A small network was shown many inputs. Here are its activations along a few directions, one row for each input.
In each table, some parts of the input vary, and every possible input appears once, in random order.
A made-up example of a description, with smaller parts first: one of 2 separate values, together with either a single point or one of 11 places along a line or (one of 6 places along a line, together with one of 8 places around a ring).
Shared parts are said once, and a part with two or three values counts as separate values.
In the rows, 128 means zero.

Other details of the inputs shift rows strongly along two fixed directions, in all tables alike. That doesn't count.
To show where, the next rows are all for the same input, with only those details redrawn:
[122 146 129 108 149 136 145 146 150 120 140]
[162 136  40 149 145 162 119 142 134 119 142]
[112 153 145  91 156 132 157 149 162 117 146]
[144 113 133 165 111 132 100 127  98 138 106]
[150 142  61 132 151 156 131 145 144 117 146]
[140 138  92 131 144 146 130 143 138 122 138]
[128 147 113 111 151 141 144 147 152 118 144]

Rows:
x1: [113 128 185 134 113 119 117 127 115 133 118]
x2: [ 94 131 187  98 124 104 161 115 152 125 129]
x3: [132 122 125 170 101 121 101 119  95 135 112]
x4: [112 117  96  73 147 122 129 117 134  96 149]
x5: [120 113 177 110 116 113 138 120 129 156 110]
x6: [112 134 183 129 115 107 122 127 125 126 123]
x7: [120 109 164 141 112 112 111 104 125 139 115]
x8: [149 103 127 154 112 129 106 107 104 156 101]
x9: [173 132  30 149 129 157 119 146 120 137 137]
x10: [139 120 126 170  93 119 112 120  95 128 110]
x11: [128 129 106 107 154 143 145 127 162 127 141]
x12: [159 111  90 180 112 143  91 128  93 138 110]
x13: [108 139 112  70 145 118 133 137 128  87 153]
x14: [102 142 127  97 147 124 155 121 166 123 148]
x15: [108 114 176 127 115 103 146 107 124 135 122]
x16: [113 127 179 139 107 101 139 124 107 129 120]
x17: [139 129 152 139 116 124 119 129 107 143 109]
x18: [138 100 129 162 109 134  97 104 108 145 113]
- The inputs of x15 and x16 match in every part but one. If x2 is changed in the same way as x15 into x16, which row does it become? => x10
- What do these inputs look like to the network? => one of 2 separate values, together with either a single point or one of 8 places along a line
- Change only the choice among 2 separate values in x17. List by row number the other rows that result. => x8

Rows:
x19: [109 140 235 106 109  94 135 131 116 147  99]
x20: [110 107 181 114  94  97 118 107  98 144 112]
x21: [100 122 166 104 120 103 131 119 105 126 116]
x22: [149 122  98 163 116 138  93 123  97 112 126]
x23: [109 150 126  81 151 128 155 147 136 105 155]
x24: [150 105  78  75 178 164 123 137 152 123 134]
x25: [136 131 136 158 127 138 119 131 128 151 119]
x26: [122 119 153 123 106 111 113 106 125 129 125]
x27: [150 107  84 186 115 145  94 112 100 128 113]
x28: [143 162  89 118 145 143 128 141 153 126 144]
x29: [114 105 189 132 111 103 138 105 116 154 108]
x30: [112 158 154  81 149 124 171 162 171 118 144]
x31: [147 144  82 131 140 156 147 150 147 131 136]
x32: [126 108 134  71 173 152 115 129 159 126 129]
x33: [166 106  80 188 119 146 108 121  88 138 117]
x34: [137 105  97 140 105 121 105 111  92 138 120]
x35: [120 133 170 141 117 133 125 134 133 142 114]
x36: [ 81 161 174  63 157 118 158 145 156 102 161]
x37: [100 162 160  67 148 121 164 157 153 124 146]
x38: [131 110 135 149 114 124 118 101 129 150 124]
x39: [152 123  60 132 139 144 145 118 147 138 148]
x40: [125 131 185 145 107 112 110 130 122 149 103]
x41: [119 145 121 118 149 146 147 138 153 109 149]
x42: [117 116 148 149 127 121 122 107 122 139 115]
x43: [123 126 185 121 114 111 128 138 109 122 116]
x44: [146 114 126 153 113 128 117 144 109 124 118]
x45: [147 152  89 123 145 151 152 146 154 139 135]
x46: [136 156 104 101 145 138 149 153 149 117 144]
x47: [119 142  64 108 150 139 127 127 140 109 153]
x48: [130 138 136 140 115 126 101 129 110 149 117]
x49: [133 129  84 124 132 145 137 117 160 127 149]
x50: [ 90 148 155  79 154 115 161 135 174 103 148]
x51: [118 103 188 131  95 108 132 106 116 149 105]
x52: [156 127  42 151 154 152 138 128 130 123 142]
x53: [120 133 200 147 119 116 123 121 126 166 104]
x54: [121 137 183 140 116 125 124 127 132 154 107]
x55: [129 158 135 105 157 134 168 144 164 148 138]
x56: [136 130  71 113 143 145 156 127 157 123 148]
x57: [112 124 211 132 107 107 110 130 108 124 111]
x58: [118 131 196 137 104 112 107 129 110 137 105]
x59: [160  95  75 182  92 132  82 105 105 137 117]
x60: [153 123  99 172 111 141  96 138 117 135 117]
x61: [133 133  72 125 152 145 143 119 164 130 155]
x62: [140 121 169 153 100 112 113 132 104 153  94]
x63: [139 121 129 164 128 139 116 131 121 138 126]
x64: [100 146 149  94 153 118 151 138 163 101 147]
x65: [122 138  86 121 149 146 143 125 158 114 144]
x66: [126 108 170 124  95 101 118 106 105 136 110]
x67: [115 111 159 133 109 108 116 113 129 130 119]
x68: [127 137  64 103 137 138 127 121 149 120 162]
x69: [122 133  76 109 137 134 123 121 140 120 153]
x70: [143  94 115 180  94 132  92  99 101 146 105]
x71: [138 111 161 159 117 125 126 131 104 146 110]
x72: [142 113  97 150 109 126  97 106 112 126 124]
x73: [ 97 152 177  70 155 114 178 154 164  99 151]
x74: [145 136  65 124 139 147 127 151 120 115 149]
x75: [148 109  94 160 119 127 111 126 101 118 115]
x76: [140 135  37 137 146 148 109 128 121 107 150]
x77: [117 134 192 124 128 118 150 138 132 152 113]
x78: [116 138 112 102 149 135 164 130 154 116 139]
x79: [123 145 122 118 148 148 147 148 161 115 149]
x80: [141 113 135 168 107 129  97 136 108 126 116]
x81: [134 117 135 140 117 115 115 119  95 117 112]
x82: [135 133 139 134 112 121 113 133 100 152 110]
x83: [130 116 129 134 114 114 118 114 101 121 111]
x84: [ 82 157 178  61 155 108 163 129 170 100 148]
x85: [144 127  60 137 151 145 146 123 138 127 139]
x86: [133 110 119 143 115 118 121 121 110 123 112]
x87: [ 93 149 149  69 155 113 162 139 142 106 148]
x88: [148 101 107 149  99 119 113 114 112 136 117]
x89: [111 146 131 102 142 132 131 147 139 114 151]
x90: [153 132  70 141 140 158 141 149 138 119 142]
x91: [125 125 137 139 123 118 107 117 110 113 121]
x92: [136 113 121 153 121 131 125 120 107 127 112]
x93: [128 146 116 100 146 131 149 142 134 100 148]
x94: [112 130 181 134 106 116 103 131 104 144 111]
x95: [155 100  92 160  98 123  97 106  89 133 110]
x96: [153 118  47 135 130 139 130 128 138 119 142]
x97: [130 118 128 160 133 129 117 113 117 134 120]
x98: [103 121 220 140 121 110 128 118 114 138 113]
x99: [148 111 114 166 113 141 118 126  96 128 114]
x100: [ 98 152 166  87 153 121 158 147 166  99 154]
- The inputs of x25 and x77 match in every part but one. If x76 is changed in the same way as x25 into x77, which row does it become? => x87
- The inputs of x67 and x96 match in every part but one. If x60 is changed in the same way as x67 into x96, which row does it become? => x30
- What do these inputs look like to the network? => one of 2 separate values, together with either a single point or (one of 5 places along a line, together with one of 8 places along a line)
- Start at x54 and move only the place on the line of 8, one step at a time. The first step leads to x35. Which rows follow, in order? => x79, x41, x27, x65, x70, x49
- Change only the choice among 2 separate values in x61. List by row number the other rows that result. => x29
- Change only the choice among 2 separate values in x27. List by row number the other rows that result. => x92
- Start at x39 and move only the place on the line of 5, one step at a time. The first step leads to x51. Which rows follow, in order? => x88, x66, x20

Rows:
x101: [139 115  46 122 149 146 123 117 135 100 151]
x102: [152 135  45 152 137 151 134 126 156 122 148]
x103: [155  97 171 194  92 131  74 122  78 155  82]
x104: [ 92 131 230 114 124  99 147 120 141 145 118]
x105: [157 133  56 151 125 143 138 130 139 129 137]
x106: [ 86 122 204  83 126  96 129 108 131 118 121]
x107: [ 91 124 200  76 113  95 132 122 124 128 126]
x108: [107 143 158 110 140 122 157 128 163 132 140]
x109: [119 146 140 117 149 139 144 139 154 131 137]
x110: [147  98 168 196  93 128  75 120  78 159  80]
x111: [156 134  57 150 131 146 137 132 135 135 139]
x112: [163 137  42 153 137 158 132 135 131 135 141]
x113: [ 96 133 142  59 155 117 172 133 155  97 155]
x114: [168 136  42 159 149 171 111 148 140 127 139]
x115: [124 144 133 113 140 124 159 136 149 136 140]
x116: [131 105 159 210  70 105  68 109  51 122  95]
x117: [123 150 142 104 147 136 153 153 150 131 133]
x118: [162 100 168 189  86 127  82 129  68 158  79]
x119: [105 152 160 123 117 105 139 142 114 100 137]
x120: [ 93 135 159  72 140 111 136 119 151 113 143]
x121: [110 161 152  80 156 129 178 150 169 127 149]
x122: [161 134  34 162 143 165 121 128 140 132 146]
x123: [130  83 154 165  76 109  62  94  69 143  96]
x124: [158 138  42 146 135 150 142 134 145 127 146]
x125: [123 147 166 105 143 130 148 156 146 133 127]
x126: [140 122  48 118 149 142 118 117 136 103 149]
x127: [142  92 125 157  85 112  76 102  67 141  96]
x128: [115 137 172 123 137 131 134 138 141 136 121]
x129: [107 146 194 101 136 118 156 143 141 139 123]
x130: [113 163 155  80 162 133 170 163 170 125 144]
x131: [ 97 125 179  76 134  98 146 121 130 114 128]
x132: [143 107  39 134 142 149 117 116 126 101 149]
x133: [137  93 169 196  78 113  91  99  86 156  87]
x134: [154 124  28 123 137 144 113 121 120 111 142]
x135: [109 103 173 109 115 102 128 112 103 120 114]
x136: [104 159 155  86 161 133 169 142 178 124 152]
- What do these inputs look like to the network? => one of 2 separate values, together with either a single point or one of 6 places along a line or one of 11 places along a line
- The inputs of x117 and x128 match in every part but the choice among 2 separate values. If x105 is changed in the same way as x117 into x128, which row does it become? => x102
